Each row has a name. Each question is about the rows just above it.

E: [ -1 -16  -6 -21  13   3  -3  -8  -5   1  -4 -30  -6  -7  12 -22 -23 -20
  -3  16 -15   8   6  10  10   6   7   3 -20  -9   0   2  -1  -1   7 -16
 -26 -15 -40   5   3   7  -4   2 -16  12  21  -4   4  13 -12  -8  10   4
 -12  28  12   6 -24  19  -9 -13]
B: [  7  16  11  22 -14  -5   3  13   1  -3  -4  25   4   4  -4  25  26  21
   3 -20  18  -8  -4 -13  -8 -12  -3   0  11  17   0   0   3  -1 -11  18
  24  16  39 -15   8  -8   3   5  20 -11 -19   5  -7 -20   9   7 -13  -6
  18 -32 -20  -7  24 -14   6   8]
P: [  0  10   5  12 -10  -1   2   6   0  -1   0  15   2   5  -2  12  12   9
   0  -7   6  -5   8   1  -6  -4  -2   2   6   8   4  -1   1  -1  -9   9
  14   7  23  -6   2  -2   2   1  10  -8 -11  -1  -5  -9   5   3  -8  -2
   9 -18  -7  -4   9 -10   4   5]
M: [ -4   9   0  10  -8   1   2   1   4   0   5  19   4   6  -9   9   9   8
   0  -4   5  -6  -5  -4  -7   1  -5   0  15   0   3  -2   0   1  -4   6
  15   6  21   3  -9  -2   3  -4   5  -8 -11   0   0  -1   8   4  -4   1
   3 -12   0  -2  10 -14   7  10]
V: [ -9 -12 -13 -19  13   6  -2 -13   6   4   9 -15  -1  -2  -6 -21 -21 -15
  -1  17 -12   6   2  12   5  15  -2  -5   2 -21  -4  -2  -3   3  14 -16
 -17 -10 -30  21 -17   7  -2  -9 -20   8  14  -2  10  22  -2  -3  14   6
 -19  29  21   7 -14   9  -3   0]
D: [  0  10   5  12 -10  -1   2   6   0  -1   0  15   2   5  -2  12  12   9
   0  -7   6  -5  -3  -6  -6  -4  -2   2   6   8   4  -1   1  -1  -9   9
  14   7  23  -6   2  -2   2   1  10  -8 -11  -1  -3  -9   5   3  -8  -2
   9 -18  -7  -4   9 -10   4   5]
X: [ 15  -8  10  -6   5  -6  -1   7 -13  -4 -18 -25  -8  -9  25  -1  -2  -5
   1  -4   0   6   7  -3  10 -14  12   6 -33  15   0   6   3  -5  -5   0
 -18  -5 -18 -24  31  -1  -3  17   4  10  12   2  -9 -14 -14  -7  -3  -6
   9   2 -17   0 -11  20 -11 -20]
G: [ -8  24   1  27 -21   3   6   6   5   0  12  46   9  15 -18  23  23  18
   0 -11  10 -14 -12 -11 -16   0 -11   2  31   7  10  -5  -1   1 -15  16
  39  14  55   3 -16  -3   5 -10  17 -21 -29  -3  -2  -8  17  11 -14   1
  11 -35  -3  -8  22 -31  16  22]
How many entries does [ -1 -16  -6 -21  13   3  -3  -8  -5   1  -4 -30  -6  -7  12 -22 -23 -20
  -3  16 -15   8   6  10  10   6   7   3 -20  -9   0   2  -1  -1   7 -16
 -26 -15 -40   5   3   7  -4   2 -16  12  21  -4   4  13 -12] have?  51
How many entries does [ -8  24   1  27 -21   3   6   6   5   0  12  46   9  15 -18  23  23  18
   0 -11  10 -14 -12 -11] have?  24
Number of entries in [  0  10   5  12 -10  -1   2   6   0  -1   0  15   2   5  -2  12  12   9
   0  -7   6  -5  -3  -6  -6  -4  -2   2   6   8   4  -1   1  -1  -9   9
  14   7  23  -6   2  -2   2   1  10  -8 -11  -1  -3  -9   5   3  -8  -2
   9 -18  -7  -4   9 -10   4   5]:  62
Count the entries of [ -8  24   1  27 -21   3   6   6   5   0  12  46   9  15 -18  23  23  18
   0 -11  10 -14 -12 -11 -16   0 -11   2  31   7  10  -5  -1   1 -15  16
  39  14  55   3 -16  -3   5 -10  17 -21 -29  -3  -2  -8  17  11 -14   1
  11 -35]:  56
How many entries does [ -4   9   0  10  -8   1   2   1   4   0   5  19   4   6  -9   9   9   8
   0  -4   5  -6  -5  -4  -7   1  -5   0  15   0   3  -2   0   1  -4   6
  15   6  21   3  -9  -2   3  -4   5  -8 -11   0   0  -1   8   4  -4   1
   3 -12   0  -2  10 -14   7  10] have?  62
Number of entries in [  0  10   5  12 -10  -1   2   6   0  -1   0  15   2   5  -2  12  12   9
   0  -7   6  -5  -3  -6  -6  -4  -2   2   6   8   4  -1   1  -1  -9   9
  14   7  23  -6   2  -2   2   1  10  -8 -11  -1  -3  -9   5   3  -8  -2
   9 -18  -7  -4]:  58
Number of entries in [-4  9  0 10 -8  1  2  1  4  0  5 19  4  6 -9  9]:  16

kala: [ -1 -19   0 -11  -8   2  13  -2  -2   0  -8  -2  -4   0   3   4   1   1
  -7  -5  23   5   2   2   0   0   4  -6   6  -5   5  -2   0  10   2  -5
  -1  -1  12  12  -6   7   6   4]
Pipeb: [  1  18   0   5   1  10  -3  -6  -2   2  -1 -12   2   0   5  11   1   1
  -7  13 -16   5  -5   2 -19   7   4  -7  -1  -7 -26  -2   1  10   2  -5
  -1  -4  12   2  -6   7   6  -9]
Rolu: [  1  42   0  13   1  10  -3 -13  -2  10  -1 -20   2   0   5  34   1   1
  -7  36 -29   5  -5   2 -35  12   4  -7 -12  -7 -50  -2   1  10   1  -5
  -1  -1  12  -7  -6   7   6  -9]
liv: [  3  18   0   5   1  10  -3  -6  -2   2  -1 -12   2   3   5  11   1   1
  -7  13 -16   5  -5   2 -19   2   5  -7   7  -7 -12  -2   1  10   2  -5
  12  -1   1   8  -6   7   6  -9]
vofo: [  1 -10   0  -9   1  10   2  -6  -2   1  -1   0   2   0   5  -2   1   1
  -7  -7  14  -1  -3   2  11   2   4  -7  -1  -7  11  -2   1   0   2  -5
  -1  -1   6   8  -6   7   6  -4]
Number of entries in [  1  18   0   5   1  10  -3  -6  -2   2  -1 -12   2   0   5  11   1   1
  -7  13 -16]:  21
Count the entries of [  3  18   0   5   1  10  -3  -6  -2   2  -1 -12   2   3   5  11   1   1
  -7  13 -16   5  -5   2 -19   2   5  -7   7  -7 -12  -2   1  10   2  -5
  12  -1   1]:  39

N: [  2  15   6  -5  -1   7   3  -5  11 -16   4  10   0  -2 -10  -3   4  -6
 -12 -26   8   0   0   6 -12   2  -5  -7   4  -7  -5  26   2 -12   7   7
 -15 -20 -19  16   9  -9  13   8   4   4   5  20   1   1 -18]
J: [-13 -27 -29  -4   2  -8  -3  19 -16  34 -25 -21  10 -11  28  -6 -12 -26
  25  39  -3 -15 -19 -16  28 -13  10  10  12  12   3 -42   8  23  -1 -18
  19  32  44 -11   3  24 -28 -16 -22  20 -14 -45   4  -1  32]
Z: [  2  11  17   3 -10   5   3 -13   9 -19  12   3  -4   4 -15   8   0  18
  -4 -13   2   7   8   7 -15   9 -11   1  -3  -5  -2  22  -6 -17   2  14
 -19  -6 -21  -4 -11 -19   6   5  11 -13  10  25   2  -1 -20]
Count the entries of [  2  15   6  -5  -1   7   3  -5  11 -16   4  10   0  -2 -10  -3   4  -6
 -12 -26   8   0]:  22
Count the entries of [  2  11  17   3 -10   5   3 -13   9 -19  12   3  -4   4 -15   8   0  18
  -4 -13   2   7   8   7 -15   9 -11   1  -3  -5]:  30
How many entries does [  2  11  17   3 -10   5   3 -13   9 -19  12   3  -4   4 -15   8   0  18
  -4 -13   2   7   8   7 -15] have?  25
How many entries does [  2  11  17   3 -10   5   3 -13   9 -19  12   3  -4   4 -15   8   0  18
  -4 -13   2   7   8   7 -15   9 -11   1  -3  -5  -2  22  -6 -17   2  14
 -19  -6 -21  -4 -11 -19   6   5  11 -13  10  25   2  -1 -20] have?  51
How many entries does [  2  15   6  -5  -1   7   3  -5  11 -16   4  10   0  -2 -10  -3   4  -6
 -12 -26   8   0   0   6 -12   2  -5  -7   4  -7  -5  26   2 -12   7   7
 -15 -20 -19  16   9  -9  13   8   4   4   5  20   1   1 -18] have?  51

vofi: [-38 -13 -20 -25  23]
nupe: [ 29   1 -30 -29  16]
geror: [ 45  16  26  38 -24]
Zop: [  2 -16   5 -61  -5]
Vume: [ 18 -11   6   8  33]
Number of entries in [-38 -13 -20]:  3
Count the entries of [  2 -16   5]:  3
Count the entries of [ 45  16  26  38 -24]:  5
How many entries does [ 29   1 -30 -29] have?  4
Number of entries in [-38 -13 -20 -25]:  4
Number of entries in [-38 -13 -20 -25  23]:  5

Gubil: [ -8 -45  31  21  11   0  -4   4   4]
lib: [  2 -37  29  17   8   0  -6  10   1]
Duv: [-13 -44  31  23  12   0  -3   1   5]
Nur: [  8 -47  28  15   6   1  -7  13   0]
nat: [-23 -40  30  25  15   0  -1  -5   8]
vetam: [  8 -47  28  15   6   1  -6  13   0]
Number of entries in [-13 -44  31  23  12   0]:  6
Number of entries in [ -8 -45  31  21]:  4
How many entries does [  2 -37  29  17   8] have?  5
Number of entries in [  8 -47]:  2
How many entries does [-23 -40] have?  2
How many entries does [  8 -47  28  15   6   1  -6] have?  7
Number of entries in [ -8 -45  31]:  3

bina: [ -7   5  -4  11  -4 -18 -17   2   3]
sata: [ -7   5  -4  11   0  12  17  24 -36]
Lubok: [ 11   4   8  -9  -6 -22  -6   5 -49]
How many entries does [ -7   5  -4  11  -4 -18 -17] have?  7
Count the entries of [ 11   4   8  -9  -6 -22  -6   5 -49]:  9
Number of entries in [ -7   5  -4  11  -4 -18]:  6
Number of entries in [-7  5 -4 11  0 12 17]:  7
Count the entries of [11  4  8 -9]:  4

Sive: [ 44 -19   7   1  37  13]
lisi: [-45 -13  21 -10 -16  14]
piron: [-36 -13 -32 -47 -30  -9]
Number of entries in [-36]:  1
Number of entries in [-45]:  1
How many entries does [-45 -13  21 -10 -16  14] have?  6
Count the entries of [-45 -13  21]:  3
How many entries does [44] have?  1
How many entries does [ 44 -19   7   1  37  13] have?  6

sota: [  0  18  -2  -4  36  -3 -12]
kito: [  3 -17   3  -1  36  -3   2]
Makeg: [  1   2  -1   3 -22   0   7]
Rufut: [ -1 -20  -1  -2 -21   0   1]
Tuf: [-2 21 -2  0  1  3 -2]
Gok: [  0  -3   2  -5 -46   1  -3]
Dulus: [  2   1  -2  -3 -22   1  -8]
Korok: [ 0 10  2  6  3  4  8]
How many entries does [  0  18  -2  -4  36  -3 -12] have?  7
Number of entries in [  3 -17   3  -1  36]:  5
Count the entries of [ 2  1 -2 -3]:  4

sul: [14 17 21 23 27 31 35 37 40 43 46 47 49 49 48 47 45 42 39 36 34 29 26 22
 19 16 14 10  8  6  5  4  4  2  2  0  0  1  0  0  1  0  1  0  0  1  0 -1
  0  1  0  1  0  0]
Zizet: [ 0  0  0  0  0 -1  0  0  0  0  0  0  0  0  1  1  1  2  3  4  5  6 10 10
 14 15 19 23 27 29 33 36 40 43 45 47 48 49 49 47 46 43 41 38 34 30 27 23
 20 16 13 11  9  7]
laz: [14 17 21 23 27 31 35 37 40 43 46 47 49 49 48 47 45 42 39 36 34 29 26 22
 19 16 14 10  8  6  5  4  4  2  2  0  0  1  0  0  1  0  1  0  0  1  0 -1
  0  1  0  0  1  0]
sibem: [14 17 21 47 27 31 35 37 40 43 42 47 49 49 48 47 45 42 39 36 34  9 26 22
 19 16 14 10  8  6  5  0  4  2  2  0  0  1  0  0  1  0  1  0  0  1  0 -1
  0  1  0  0  1  0]
Count the entries of [14 17 21 47 27 31 35 37 40 43 42 47 49 49 48 47 45 42 39 36 34  9 26 22
 19 16 14 10  8  6  5  0  4  2  2  0  0  1  0  0  1  0  1  0  0  1  0 -1
  0  1  0  0  1  0]:  54
How many entries does [14 17 21 47 27 31 35 37 40 43 42 47 49 49 48 47 45 42 39 36 34  9 26 22
 19 16 14] have?  27
How many entries does [14 17 21 23 27 31 35 37 40 43 46 47 49 49 48 47 45 42 39 36 34 29 26 22
 19 16 14 10  8  6  5  4  4  2  2  0  0  1  0  0  1  0  1  0  0  1  0] have?  47
How many entries does [14 17 21 23 27 31 35 37 40 43 46 47 49 49 48 47 45 42 39 36 34 29 26 22
 19 16 14 10  8  6  5  4  4  2  2  0  0  1  0  0  1  0  1  0  0  1  0 -1
  0  1  0  0  1  0] have?  54
Number of entries in [14 17 21 23 27 31 35 37 40 43 46 47 49 49 48 47 45 42 39 36 34 29 26 22
 19]:  25

buko: [ 30   3  20 -14  29  49 -31  -8 -31  22   0  -3 -40 -47  -8]
Vibi: [ 32  10  16 -20  23  48 -24 -29 -40  26  10 -20 -26 -40 -13]
Seze: [ 35  17  14 -23  16  40 -14 -42 -43  24  22 -35 -10 -24 -15]
gul: [ 39  31  18 -23   4  15   8 -38 -26  16  46 -47  21  18  -9]
Sada: [ 34 -15  31  -2  31  31 -36  33 -13  -3 -12  30 -46 -35   5]
nilis: [ 36  38  21 -18   3   4  17 -23  -7  14  51 -43  30  35  -3]
Count the entries of [ 32  10  16 -20  23  48 -24 -29 -40  26  10 -20 -26 -40 -13]:  15
Number of entries in [30  3 20]:  3

Bor: [  4  -9 -51  -5  31]
lipi: [ 16 -47 -23   2  -5]
neki: [-11 -18  -3   0  23]
zudu: [-11 -18  -3   2  -6]
Gep: [ 42  19  25  10 -16]
Number of entries in [  4  -9 -51]:  3
How many entries does [42 19 25 10] have?  4
Number of entries in [  4  -9 -51  -5  31]:  5
Count the entries of [-11 -18]:  2

tume: [  8 -30 -29 -42 -13 -27]
Zilaf: [22 28  5 43 -6  9]
suvu: [-38  30   6 -20 -12  35]
keri: [-41  31  -7 -11  41  16]
fomo: [-18   6  36 -21 -22   4]
vas: [ -6  -6   9 -39 -46 -23]
difod: [-39 -31   9 -27 -37 -37]
Sem: [-41  31  -7  18  41  16]
vesif: [ 39   7 -44  20 -29  27]
dos: [ 15  16 -26   6  47  13]
vobir: [  8 -30 -29 -36  10 -27]
Suvup: [-18 -21  36 -21 -22   4]
How many entries does [-6 -6] have?  2
Count the entries of [  8 -30 -29 -42 -13 -27]:  6

